Each row below holds a small network's activations on one input, seen along a few directions.
In each table, some parts of the input vary, and every possible input appears once, in random order.
Descriptions start from the smaller parts, as in this example, which fits no table here: one of 2 separate values, together with either a single point or one of 11 places along a line or (one of 6 places along a line, together with one of 8 places around a ring).
Shared parts are said once, and a part with two or three values counts as separate values.

Other details of the inputs shift rows strongly along two fixed directions, in all tables alike. That doesn't count.

A family of inputs:
R1: -.22  .07  .31  .47 -.36  .73  .27 -.17 -.02 -.06  .08
R2:  .39 -.10  .17 -.36  .39 -.34 -.42 -.03 -.01 -.07  .01
R3:  .19 -.01 -.14 -.38  .24 -.41  .03  .20  .17  .13 -.17
R4: -.21  .04 -.20  .06 -.05 -.07  .01  .07 -.21  .04 -.03
R5: -.11 -.04  .33  .37 -.28  .53  .12 -.44  .07 -.05  .18
R6:  .37 -.06  .16 -.25  .37 -.43 -.39  .05  .00  .03  .17
R7: -.11  .03 -.70 -.21 -.08 -.30  .18  .48 -.24  .05 -.31
R8:  .37 -.10  .57 -.07  .15  .12 -.25 -.39  .20  .01  .20
R9: -.14  .06 -.32 -.08 -.02 -.10 -.04  .17 -.17  .10 -.08
R10:  .07 -.05  .20  .03  .10  .16 -.01 -.20  .24  .05  .09
R11: -.19  .04 -.28  .02 -.09 -.09  .31  .10  .10  .05 -.13
R12:  .05 -.06  .03 -.02  .11 -.14 -.14 -.04 -.13  .04  .08
R13: -.05  .07 -.38 -.21 -.09 -.18  .27  .30  .00  .13 -.29
R14:  .40 -.07  .68 -.01  .15  .10 -.23 -.34  .19 -.07  .29
R15: -.24  .02  .06  .36 -.30  .62  .19 -.27  .13  .03  .10
R16:  .44 -.11  .22 -.37  .39 -.56 -.21 -.16  .30  .02  .15
R17: -.18  .17 -.26  .06 -.10  .00 -.01  .19 -.17 -.06 -.11
R18:  .33 -.23  .14 -.52  .51 -.83 -.39  .11  .13 -.02 -.01
R19:  .18 -.03  .37 -.04  .25 -.08 -.38 -.28 -.05 -.08  .14
R20: -.44  .00 -.58 -.02 -.25  .02  .22  .40 -.11  .05 -.32
R21:  .33 -.07  .58  .03  .22  .08 -.24 -.36  .31 -.06  .39
R22: -.24  .09  .05  .40 -.43  .58  .29 -.14  .02 -.07  .13
R23: -.07  .10 -.34 -.11  .00 -.23  .26  .30  .14  .02 -.08
R24: -.24  .01 -.03  .28 -.20  .35  .08 -.09 -.27 -.13 -.06
R25: -.17  .05 -.35 -.10 -.07 -.19  .37  .25  .02  .08 -.26
R26: -.03  .10 -.28 -.15  .02 -.24  .27  .35  .08  .04 -.16
R27: -.17  .06  .04  .32 -.18  .41  .00 -.02 -.19 -.16  .01
R28: -.12  .05 -.26 -.07 -.16 -.14  .33  .20 -.05  .07 -.26
R29:  .34 -.08 -.05 -.43  .39 -.56 -.35  .14 -.01  .11  .04
R30: -.20  .11 -.66 -.14 -.30 -.14  .38  .32  .00  .10 -.27
R31: -.20  .11 -.16  .07 -.10  .18 -.06  .02 -.16 -.02 -.11
R32: -.04  .05 -.40 -.03 -.04 -.21  .08  .36 -.19 -.03 -.14
R33: -.29  .10  .04  .39 -.21  .42 -.02 -.07 -.18 -.01  .13
R34: -.24  .00  .28  .48 -.43  .69  .25 -.36 -.04 -.03  .08
R35:  .38 -.18  .39 -.11  .35 -.22 -.36 -.21 -.05 -.07  .17
R36:  .05 -.17  .79  .33  .10  .46 -.41 -.39  .15 -.17  .36
Description of these inputs: one of 3 separate values, together with either a single point or one of 5 places around a ring or one of 6 places around a ring.
Changing only the choice among 3 separate values turns R7 into R32. The same change can be made to R20. Which row results?
Answer: R36
Start at R3 and move only the place on the ring of 6, one step at a time. The first step leads to R13. Which rows follow, in order?
Answer: R8, R30, R15, R10
Change only the choice among 3 separate values in R30. List by row number the other rows that result.
Answer: R5, R22

A family of inputs:
R37: -.12  .14 -.44  .09 -.23 -.10  .19  .50 -.25  .04 -.30
R38: -.28  .00 -.70 -.24 -.15 -.25  .16  .18 -.25  .13 -.30
R39:  .18  .07 -.11 -.26  .17 -.46  .10  .14  .27  .03 -.05
R40:  .05  .01 -.28 -.31  .09 -.58  .25  .36  .22  .12 -.02
R41: -.50 -.05 -.05  .42 -.31  .59  .18 -.17 -.25  .12 -.13
R42: -.54  .01 -.45  .16 -.23  .18  .26  .22 -.14  .04 -.29
R43:  .48  .00  .19 -.24  .22 -.41 -.33 -.10 -.13 -.04  .09
R44:  .45 -.13  .29 -.40  .27 -.39 -.07 -.14  .15 -.01  .04
R45: -.15  .28 -.53 -.05 -.13 -.20  .15  .45 -.12 -.10 -.10
R46:  .43 -.09  .57 -.18  .28 -.02 -.20 -.27  .25  .03  .09
R47:  .35  .05 -.06 -.27  .23 -.35 -.20  .14 -.14 -.08  .01
R48:  .29 -.24  .51 -.09  .36  .04 -.48 -.30  .12  .07  .08
R49:  .06 -.13  .02 -.08  .34 -.29 -.27  .00  .21  .10  .15
R50: -.27 -.08  .56  .55 -.07  .77 -.25 -.54  .14 -.07  .30
R51: -.04  .07 -.31 -.07 -.28  .03  .35 -.04 -.06  .06 -.18
R52: -.39  .03  .10  .41 -.46  .70  .45 -.11  .04 -.04 -.02
R53: -.01  .02  .35  .25 -.05  .34 -.12 -.15 -.09 -.23  .19
R54: -.01  .05  .35  .31 -.06  .40 -.17 -.17  .03 -.18  .44
Describe the family of inputs behind these rows.
Answer: one of 3 separate values, together with one of 6 places along a line
Changing only the choice among 3 separate values turns R52 into R42. The same change can be made to R44. Which row results?
Answer: R41
Change only the place on the line of 6 in R54. List by row number the other rows that result.
Answer: R37, R43, R45, R47, R53
Change only the choice among 3 separate values in R39. List by row number the other rows that result.
Answer: R45, R50

A family of inputs:
R55: -.03  .05 -.23 -.23  .18 -.40 -.17  .16 -.04  .10  .01
R56:  .09 -.03 -.19 -.23  .16 -.38 -.07  .37  .29 -.10 -.05
R57: -.17 -.09 -.37 -.03  .00 -.07  .04  .13 -.10  .22 -.07
R58:  .34  .02  .37 -.11  .16 -.09 -.11 -.29  .34  .15  .10
R59: -.26  .14 -.06  .27 -.34  .40  .22  .14 -.21 -.10 -.06
R60: -.24 -.17  .08  .20 -.06  .37 -.02 -.09 -.07  .13 -.04
R61:  .13  .09 -.30 -.23 -.05 -.42 -.01  .28 -.13 -.03 -.05
R62:  .05  .07 -.33 -.06 -.17 -.15  .11  .15 -.19 -.08 -.10
R63:  .24 -.03  .16 -.15  .04 -.20 -.18  .04 -.07 -.09  .03
R64: -.31  .07 -.06  .27 -.01  .32 -.01 -.03 -.16  .02 -.05
R65:  .20  .04  .34  .01  .09  .01 -.17 -.02 -.06 -.10  .13
R66:  .06  .09 -.35 -.04 -.17 -.15  .09  .13 -.19 -.07 -.07
R67:  .24  .00 -.20 -.26  .05 -.40 -.05  .17 -.12 -.09 -.11
R68: -.25  .03  .02  .37 -.20  .27  .35 -.17  .05  .00  .16
R69:  .03  .10 -.33  .05 -.14 -.06  .17  .26 -.15  .07 -.02
R70: -.12 -.08 -.03  .17 -.08  .20 -.09 -.31 -.08 -.02  .01
R71:  .00  .04  .25  .12 -.14  .28  .15 -.20  .23  .09 -.11
R72: -.35  .01 -.04  .29 -.36  .36  .47 -.03  .04  .02 -.10
R73: -.17  .11 -.33  .01  .11 -.11 -.03  .14 -.14  .09 -.09
R74:  .15 -.15  .49  .09  .18 -.01  .01 -.26  .21 -.06  .19
R75:  .15  .14 -.17 -.18  .17 -.32 -.03  .29 -.14 -.06 -.06
R76: -.11 -.04  .15 -.02  .11 -.01 -.20 -.01 -.03  .02  .02
R77: -.06  .02 -.09 -.10 -.12  .23  .27 -.01  .12  .05 -.12
R78:  .05  .03 -.07 -.14  .33 -.26 -.23  .05 -.06  .05 -.03
R79: -.03  .15 -.21 -.03 -.01 -.06  .13  .31 -.18 -.07 -.19
R80: -.12 -.08 -.12  .04 -.05  .05 -.05 -.17 -.09 -.04 -.12
R81:  .29  .03  .42  .02  .09  .09 -.11 -.39  .32  .15  .18
R82:  .19 -.04  .48  .15 -.03  .23 -.24 -.27 -.05 -.14  .26
R83: -.03 -.08 -.24 -.29  .13 -.44 -.17  .14 -.04  .04 -.10
R84:  .19 -.09  .34  .01  .22 -.19  .01 -.21  .21 -.02  .24
R85: -.22 -.13 -.04  .20 -.07  .31 -.01 -.09 -.09  .16  .03
R86: -.12 -.04 -.13 -.02 -.02 -.22  .35  .16  .09 -.02 -.13
R87: -.05  .13  .16  .25 -.17  .31  .02 -.06 -.14 -.10  .19
R88:  .26 -.16  .56 -.11  .20 -.06 -.07 -.30  .27 -.03  .13
R89:  .11 -.11 -.13 -.22  .17 -.33 -.20 -.11 -.04  .00 -.09
R90: -.09 -.10 -.18 -.06 -.02 -.08 -.04 -.07 -.10 -.02 -.23
R91: -.40  .11 -.27  .40 -.37  .46  .22  .13  .14 -.08  .13
R92: -.03  .01 -.06 -.14 -.12  .25  .25 -.04  .13  .04 -.14
R93: -.03  .16 -.22  .00 -.01 -.07  .13  .31 -.19 -.06 -.15
R94: -.14  .01 -.11 -.12  .11 -.20 -.14  .12 -.06  .06 -.03
R95:  .09 -.01 -.21 -.23  .16 -.37 -.08  .33  .28 -.09  .01
R96: -.13  .12 -.03  .18 -.27  .28  .29 -.11  .16  .14 -.12
R97:  .37  .07  .51  .08  .30  .06 -.34 -.27 -.02 -.09  .34
R98:  .08  .01  .09 -.02 -.10  .02 -.06  .04 -.09 -.11 -.02
R99: -.19  .02 -.19  .10 -.14  .14  .12  .27  .21 -.13 -.08
R100:  .11 -.01  .09  .05 -.04  .12  .04  .11 -.10 -.02 -.06
R101:  .06  .01 -.10  .03 -.09  .03  .12  .22 -.14  .01 -.11
R102:  .40 -.12  .42 -.11  .16 -.06 -.28 -.22 -.01 -.15  .08
R103:  .16 -.18  .09 -.23  .23 -.24 -.25 -.18  .01 -.06 -.11
R104:  .22 -.14  .74  .12  .13  .20 -.09 -.50  .27 -.03  .32
R105: -.40  .03 -.10  .40 -.32  .33  .50 -.01  .00 -.03 -.01
R106:  .22  .10  .26  .06  .19  .03 -.17 -.06 -.08 -.09  .17
R107:  .02  .01 -.07  .07 -.19  .10  .08  .04 -.17 -.12 -.10
R108:  .01 -.15 -.24 -.25  .20 -.32 -.08  .19 -.04  .18 -.12
R109:  .06  .09 -.30 -.24 -.05 -.04  .23  .03  .12  .13 -.02
R110: -.25 -.06 -.27 -.14 -.07 -.15 -.02  .16 -.09  .01 -.22
R111:  .08 -.04  .13 -.18  .28 -.27 -.33 -.05  .02  .06  .12
R112:  .16  .01  .06 -.20  .04  .10  .07 -.17  .19  .07  .07
R113: -.07  .02 -.11 -.09  .22 -.14 -.12  .13 -.09  .03 -.15
R114:  .08 -.05  .24 -.08  .36 -.04 -.30 -.09  .00  .00 -.03
R115:  .18 -.06  .44 -.02  .05  .41 -.03 -.42  .23  .02  .19
R116: -.20  .10 -.04  .21 -.31  .35  .34 -.05  .14  .12 -.19
R117: -.24 -.10  .05  .10 -.10  .16 -.10 -.11 -.07 -.02 -.02
R118: -.11 -.21  .17  .08  .07  .28 -.12 -.12 -.01  .11 -.03
R119: -.07 -.05 -.32 -.28  .08 -.44 -.14  .15 -.06  .05 -.09
R120:  .00  .06 -.35 -.22 -.03 -.43  .30  .20  .11  .12 -.06
R121:  .30  .00  .30 -.01  .06 -.05 -.29 -.19 -.02 -.08  .27
R122:  .23 -.05  .36  .18  .02  .25 -.11 -.13 -.06 -.03  .16
R123:  .12  .12 -.05 -.11  .03 -.22 -.03  .21 -.12 -.06  .04
R124: -.19  .21 -.06  .33 -.31  .36  .15  .02 -.20 -.07  .15
R125: -.17  .09 -.14  .35 -.34  .42  .25  .08 -.21  .01  .00
R126: -.11 -.01 -.23 -.31  .17 -.40 -.11  .29 -.04  .06 -.19
R127:  .04 -.03  .24  .17  .03  .20 -.18 -.09  .31 -.14  .30
R128: -.01 -.05 -.26 -.25  .12 -.43 -.19  .08 -.04  .07 -.02
R129: -.29  .05 -.05  .28 -.32  .30  .40 -.10  .04  .04  .03
Changing only one part turns R72 into R88. The same change can be made to R76. Which row results?
Answer: R126
Changing only one part turns R82 into R61. The same change can be made to R115. Which row results?
Answer: R112
Describe the family of inputs behind these rows.
Answer: one of 5 places along a line, together with either a single point or one of 4 places along a line or (one of 2 separate values, together with one of 5 places around a ring)
Change only the place on the line of 4 in R112. List by row number the other rows that result.
Answer: R58, R84, R129
Change only the choice among 2 separate values in R107. List by row number the other rows that result.
Answer: R90
Change only the choice among 2 separate values in R82. List by row number the other rows that result.
Answer: R83
